Here are a small network's activations along a few directions, averaged over the inputs that share one value of a field.
Related values have similar rows: they may be neighbours, one step apart, or belong to one group.
In the rows, zero is written as 500.
Strong random noise was added to every row along 4 fixed directions; ignore it. To show where, here is one row again and again, with new noise each time:
[462 508 525 470 517 530 503 467 436 497 525 423 506 476 471 501 513 540]
[420 504 634 246 508 489 369 497 160 496 513 596 357 624 245 549 471 424]
[478 484 706 503 655 536 547 808 273 541 443 508 622 478 480 485 372 458]
[553 388 599 578 611 602 626 517 542 480 514 341 637 420 608 405 428 515]
[415 631 422 328 454 346 432 454 538 559 572 495 358 446 434 534 588 579]
[522 408 661 423 611 537 542 575 392 499 508 465 534 496 476 435 402 447]


H, 10 values:
h2: [357 710 553 328 484 359 336 945 335 611 360 699 425 452 448 513 458 447]
h8: [459 638 474 617 465 481 454 915 468 572 304 640 644 383 600 501 512 538]
h7: [629 380 401 375 396 335 463 338 886 485 565 646 254 527 566 439 473 413]
h9: [674 325 622 699 678 589 712 428 519 434 540 420 702 581 595 422 427 428]
h6: [480 695 399 446 548 251 562 551 686 618 604 502 443 373 543 523 584 586]
h1: [380 535 380 317 321 534 339 203 513 492 553 479 269 534 347 520 598 548]
h10: [550 332 421 332 440 552 524  35 645 437 634 333 357 504 450 388 564 485]
h5: [635 306 568 433 509 454 496 378 573 461 562 682 384 683 429 486 378 281]
h3: [631 456 478 435 510 381 492 321 563 483 593 587 377 649 443 563 496 424]
h4: [566 349 589 684 503 705 515 650 389 374 314 575 708 580 594 483 401 432]
H is arranged as a ring.
Question: List every value one step from h8, in the order listed.
Answer: h2, h4
Question: List every value one step from h3, in the order listed.
Answer: h9, h5

G, 10 values:
g3: [616 339 494 751 495 712 580 270 471 330 461 449 646 676 569 560 496 483]
g10: [597 343 634 179 600 478 547 246 567 478 683 476 366 542 389 312 466 369]
g8: [545 351 574 577 550 603 532 710 629 491 422 513 642 383 708 380 365 502]
g1: [671 423 373 629 488 467 602 204 735 456 589 394 512 498 615 524 585 568]
g4: [477 581 440 287 416 376 355 656 551 543 378 657 318 527 466 487 475 453]
g9: [352 633 428 773 486 598 570 783 557 559 377 357 761 249 666 460 527 663]
g7: [584 463 521 457 631 358 640 540 728 614 662 385 471 397 605 435 453 495]
g2: [370 785 347 887 341 609 408 714 381 513 323 582 644 489 530 697 611 572]
g6: [311 721 605 513 574 475 462 937 163 593 361 458 643 348 473 533 510 614]
g5: [440 694 394 644 581 225 645 673 704 640 610 492 552 390 594 627 545 625]
G is arranged as a ring.
Question: List every value one step from g7, in the order listed.
Answer: g10, g5
Question: List every value one step from g3, in the order listed.
Answer: g1, g2
